A small network was shown many inputs. Here are its activations along a few directions, one row for each input.
In each table, some parts of the input vary, and every possible input appears once, in random order.
A made-up example of a description, with smaller parts first: ring(5) and (point or ring(9) or (values(3) and line(6))).
Shared parts are said once, and a part with two or three values counts as separate values.
(in the rows, 128 means zero)

Other details of the inputs vary at random and push rows far along two fixed directions, the same in every table; ignore that.

Table:
R1: [181,105,140,165,159,150,151,88,143,206,152,147]
R2: [89,64,150,132,124,89,115,173,131,106,137,66]
R3: [150,126,91,85,132,174,167,146,110,94,98,166]
R4: [74,106,150,156,114,68,112,198,175,133,118,63]
R5: [95,158,117,83,120,88,113,147,173,117,91,100]
R6: [92,147,115,92,107,126,106,131,167,148,101,118]
R7: [142,149,147,154,64,168,144,97,72,42,97,172]
R8: [145,126,120,127,143,174,178,16,64,60,133,168]
R9: [164,102,132,111,113,119,99,143,113,96,122,162]
R10: [56,134,128,87,111,45,117,222,125,125,148,82]
R11: [84,123,165,134,99,87,120,155,178,115,134,72]
R12: [189,77,176,139,124,153,107,116,106,162,155,178]
R13: [149,110,162,155,151,91,150,122,167,183,148,96]
R14: [180,65,153,129,122,139,95,116,123,159,169,186]
R15: [159,131,151,132,95,148,134,92,87,60,125,189]
R16: [163,108,153,180,165,101,154,105,146,192,145,112]
R17: [112,80,141,104,144,112,132,245,130,159,99,89]
R18: [83,141,136,130,139,82,118,136,158,116,110,112]
R19: [153,181,106,154,121,214,148,64,100,129,95,173]
R20: [115,215,107,161,111,190,152,79,85,80,61,150]
R21: [90,131,132,124,89,77,138,197,114,112,148,84]
R22: [157,124,119,182,182,103,120,106,137,117,190,149]
R23: [81,191,73,113,103,159,57,162,125,99,74,119]
R24: [95,146,100,71,111,67,120,192,115,131,143,102]
R25: [154,58,156,141,145,132,176,173,130,137,169,137]
R26: [184,63,136,116,164,158,158,174,132,182,146,144]
R27: [191,121,128,211,182,130,130,109,126,165,188,129]
R28: [111,199,105,88,83,182,150,115,58,116,102,147]
R29: [127,184,142,116,122,142,160,29,126,86,133,159]
R30: [195,115,120,188,173,158,118,105,128,185,185,149]
R31: [163,120,138,112,153,90,128,81,172,153,169,127]
R32: [60,212,138,97,83,146,116,125,130,96,48,86]
R33: [93,138,121,177,124,105,85,197,149,98,139,81]
R34: [69,195,129,100,98,129,138,104,138,62,70,126]
R35: [175,114,136,125,142,139,137,46,164,184,183,153]
R36: [79,129,110,74,104,100,94,191,121,162,144,111]
R37: [78,155,112,82,98,199,104,117,69,83,46,107]
R38: [107,103,103,87,121,157,99,105,102,120,107,122]
R39: [92,135,105,98,131,65,90,172,172,135,87,88]
R40: [156,122,141,140,134,99,164,138,93,169,179,121]
R41: [121,111,137,162,176,80,120,128,158,141,169,137]
R42: [150,93,145,203,151,113,146,121,153,143,186,129]
R43: [117,143,81,82,117,170,136,74,77,52,77,133]
R44: [180,69,113,113,156,173,162,133,133,165,152,176]
R45: [188,153,148,154,89,186,154,61,57,85,107,192]
R46: [92,143,94,120,119,134,86,150,154,146,97,134]
R47: [122,143,83,136,157,95,70,173,147,112,134,110]
R48: [89,121,108,107,122,102,88,162,171,167,97,106]
R49: [187,108,154,151,155,146,159,76,156,204,169,142]
R50: [157,118,102,146,166,92,118,116,157,144,148,138]
R51: [130,182,135,109,105,183,137,69,129,136,103,133]
R52: [72,108,162,140,108,73,116,192,185,127,132,61]
R53: [170,63,152,154,170,118,150,92,95,158,166,104]
R54: [106,152,112,83,122,190,174,137,90,58,85,176]
Each input here is: ring(6) and (values(4) or line(5)).
Question: The inputs of R41 and R42 match in every part but the ring(6) part. If R8 is changed in the same way as R41 into R42, which row does it become?
Answer: R2
Question: The inputs of R9 and R7 match in every part but the ring(6) part. If R47 is changed in the same way as R9 into R7, which row does it become?
Answer: R33
Question: Start at R47 and move only the line(5) part, one step at a time. The first step leads to R50. Which rows follow, in order?
Answer: R39, R5, R31
Question: Change only the values(4) part in R40. List by row number the other rows that result.
Answer: R17, R45, R53
Question: Which other rows agree with R35 in the ring(6) part? List them by row number.
Answer: R6, R14, R23, R36, R38, R44, R46, R48

Table:
R55: [165,131,129,141,135,157,146,66,131,152,137,154]
R56: [76,156,132,115,110,116,97,161,157,125,79,91]
R57: [157,79,163,170,166,82,131,115,179,190,193,108]
R58: [168,92,129,148,159,119,124,112,151,174,160,132]
R59: [88,195,100,110,99,148,107,110,121,69,68,133]
R60: [173,82,157,173,169,76,142,87,171,187,208,123]
R61: [149,159,115,160,131,165,154,78,107,106,132,150]
R62: [138,137,126,137,127,151,162,103,106,94,127,141]
R63: [132,145,127,146,112,160,142,113,94,84,114,145]
R64: [144,116,132,122,123,151,129,112,106,123,133,153]
R65: [103,140,126,138,128,101,112,131,151,119,123,109]
R66: [78,126,140,123,126,63,87,188,160,145,125,68]
R67: [148,137,110,120,126,164,144,117,110,129,119,157]
R68: [112,88,132,120,157,74,76,179,178,173,146,94]
R69: [159,137,121,136,130,162,145,84,115,149,133,150]
R70: [124,137,127,139,111,134,135,124,105,88,123,138]
R71: [132,119,142,132,128,128,155,116,124,122,136,121]
R72: [114,113,141,111,128,123,134,157,134,136,113,109]
R73: [134,163,105,118,117,151,142,107,108,97,119,156]
R74: [89,178,102,110,110,127,97,146,119,88,87,116]
R75: [135,124,126,127,132,147,149,125,114,119,117,137]
R76: [107,148,129,113,109,131,152,106,112,95,110,127]
R77: [89,103,132,113,137,81,92,228,162,160,120,81]
R78: [132,133,139,136,112,155,135,127,109,115,109,141]
R79: [132,128,141,140,116,127,141,109,110,110,136,135]
R80: [121,76,155,122,135,68,91,190,153,150,158,102]
R81: [121,127,130,113,103,151,113,148,109,115,98,132]
R82: [139,68,152,165,170,57,101,169,188,183,185,84]
R83: [63,173,114,80,89,114,100,179,130,96,74,100]
R84: [157,92,138,154,157,91,145,127,144,163,188,127]
R85: [131,149,130,128,128,123,127,85,144,126,130,136]
R86: [155,149,102,135,138,170,138,78,104,121,130,167]
R87: [128,167,111,146,125,145,143,85,107,100,124,141]
R88: [55,134,122,72,105,97,75,222,151,135,85,81]
R89: [162,127,112,122,126,178,165,86,93,111,119,164]
R90: [52,141,120,83,109,95,63,211,152,136,83,72]
R91: [115,92,157,138,128,90,107,186,144,142,145,94]
R92: [114,178,120,125,101,166,156,103,106,92,99,141]
R93: [130,140,117,145,138,137,120,134,126,134,118,127]
R94: [141,146,127,133,132,129,133,94,125,132,143,139]
R95: [91,158,104,105,111,144,96,166,121,116,78,111]
R96: [158,131,117,133,112,182,144,100,87,100,114,168]
R97: [146,90,149,143,150,81,142,133,151,173,187,116]
R98: [174,70,141,136,164,92,145,117,138,155,190,139]
R99: [172,109,143,161,156,131,149,97,137,175,170,140]
R100: [129,170,125,145,116,160,150,84,110,109,118,136]
R101: [67,107,128,88,111,93,62,236,141,121,96,86]
R102: [169,119,136,158,132,163,152,102,103,119,138,163]
R103: [127,146,127,105,114,144,150,94,107,96,115,146]
R104: [155,111,128,111,135,155,157,82,110,130,142,157]
R105: [156,143,105,122,131,173,153,87,104,119,133,175]
R106: [120,148,121,123,116,141,155,99,102,86,115,137]
R107: [165,91,137,131,146,123,141,130,138,182,165,136]
R108: [55,168,113,79,96,124,78,168,149,107,59,94]
R109: [187,66,150,178,188,94,134,112,170,200,200,131]
R110: [147,137,122,148,133,144,158,109,118,122,145,144]
R111: [144,77,144,137,144,86,104,169,138,142,168,125]
R112: [137,116,130,105,122,150,144,118,113,130,115,136]
R113: [128,135,132,127,126,135,140,135,129,145,122,130]
R114: [86,163,99,81,98,162,119,141,101,68,66,134]
Question: The inputs of R86 and R87 match in every part but one. If R90 is changed in the same way as R86 into R87, which row does it become?
Answer: R66
Question: The inputs of R107 and R83 match in every part but one. If R95 is changed in the same way as R107 into R83, which row does it become?
Answer: R74
Question: What do these inputs look like to the network?
Answer: values(2) and line(5) and ring(6)
Question: Change only the line(5) part in R87. List by row number the other rows that result.
Answer: R65, R70, R84, R106
Question: Change only the values(2) part in R68. List by row number the other rows that result.
Answer: R108
Question: Start at R78 and move only the line(5) part, one step at a time. The first step leads to R72. Which rows follow, in order?
Answer: R113, R99, R56

Table:
R115: [126,126,129,146,136,92,123,128,132,114,159,121]
R116: [97,146,130,122,91,146,110,172,96,75,82,125]
R117: [143,149,114,153,149,123,131,86,140,129,144,140]
R118: [153,118,129,135,132,124,144,107,107,111,157,154]
R119: [122,165,105,129,114,176,107,129,122,126,86,141]
R120: [113,146,123,118,126,133,128,139,143,154,113,116]
R121: [175,92,128,140,149,154,124,128,121,170,149,150]
R122: [151,121,128,111,135,147,138,87,130,158,133,146]
R123: [119,130,126,96,112,149,141,113,112,102,103,140]
R124: [162,117,127,122,139,154,159,103,114,159,142,149]
R125: [90,163,137,127,104,115,127,113,130,86,108,111]
R126: [101,78,156,138,164,26,78,188,213,196,165,55]
R127: [168,101,117,120,156,132,127,111,129,167,161,152]
R128: [93,161,127,144,98,138,112,154,109,74,91,115]
R129: [160,130,128,178,148,144,134,96,134,137,144,140]
R130: [161,97,135,125,137,147,174,111,103,130,150,152]
R131: [160,96,157,137,135,108,151,96,129,136,171,139]
R132: [149,114,146,138,120,129,170,114,102,114,153,141]
R133: [97,169,115,101,109,141,108,115,149,136,86,118]
R134: [125,108,116,101,131,126,123,148,116,111,126,136]
R135: [84,183,92,91,108,142,91,146,136,116,76,121]
R136: [76,90,161,135,133,35,100,226,169,147,150,49]
R137: [167,89,130,138,137,159,143,127,101,126,141,158]
R138: [80,183,117,127,109,131,129,135,134,97,81,100]
Question: What do these inputs look like to the network?
Answer: values(4) and ring(6)
Question: The inputs of R130 and R134 match in every part but the values(4) part. If R136 is changed in the same way as R130 into R134, which row does it become?
Answer: R115
Question: Change only the ring(6) part in R129. List by row number the other rows that result.
Answer: R116, R119, R121, R128, R137
Question: Change only the values(4) part in R135. List by row number the other rows that result.
Answer: R119, R120, R133
Question: Change only the ring(6) part in R133. List by row number the other rows that result.
Answer: R122, R123, R125, R126, R131

Table:
R139: [150,86,166,162,144,83,133,127,151,147,184,122]
R140: [149,86,146,151,171,88,151,139,161,182,180,105]
R141: [175,123,130,155,142,146,183,74,124,138,161,159]
R142: [134,119,123,127,163,79,112,124,183,179,167,112]
R143: [105,182,102,98,92,170,152,112,86,55,70,156]
R144: [148,78,146,147,151,83,129,126,131,135,183,119]
R145: [149,103,143,182,154,96,110,134,151,144,165,117]
R146: [197,96,126,168,160,166,139,83,122,165,161,173]
R147: [167,129,147,173,132,136,170,57,119,120,164,149]
R148: [112,101,135,91,118,120,100,181,131,131,103,114]
R149: [76,111,135,84,106,84,81,235,131,127,101,84]
R150: [87,113,135,95,112,116,93,193,149,140,88,90]
R151: [116,175,113,108,103,196,152,88,95,95,64,144]
R152: [108,212,87,132,92,206,116,117,80,71,56,155]
R153: [81,114,136,105,119,82,100,214,159,130,115,92]
R154: [80,113,114,89,127,91,101,201,130,108,113,97]
R155: [176,80,149,156,153,107,148,125,140,191,191,126]
R156: [174,167,95,124,110,220,185,31,42,70,126,207]
R157: [182,135,120,147,160,133,145,43,142,186,178,163]
R158: [89,116,137,89,106,122,93,192,140,128,87,108]
R159: [186,60,134,129,163,134,140,107,119,163,181,153]
R160: [92,128,121,92,129,106,77,158,169,158,100,99]
R161: [71,243,93,98,68,216,154,93,69,48,26,135]
R162: [86,137,136,127,132,63,84,148,182,141,132,80]
R163: [60,208,119,120,81,154,134,113,104,53,53,106]
R164: [177,118,145,161,136,135,168,60,107,108,168,162]
R165: [70,120,141,93,101,90,80,234,145,136,104,84]
R166: [191,130,112,180,160,162,155,77,119,135,162,173]
Question: The inputs of R153 and R158 match in every part but one. If R143 is changed in the same way as R153 into R158, which row does it become?
Answer: R148
Question: What do these inputs look like to the network?
Answer: line(4) and (values(2) or line(5))
Question: Which other rows agree with R156 in the line(4) part? List them by row number.
Answer: R149, R152, R155, R157, R161, R165
Question: Change only the values(2) part in R162. List by row number the other rows that result.
Answer: R145
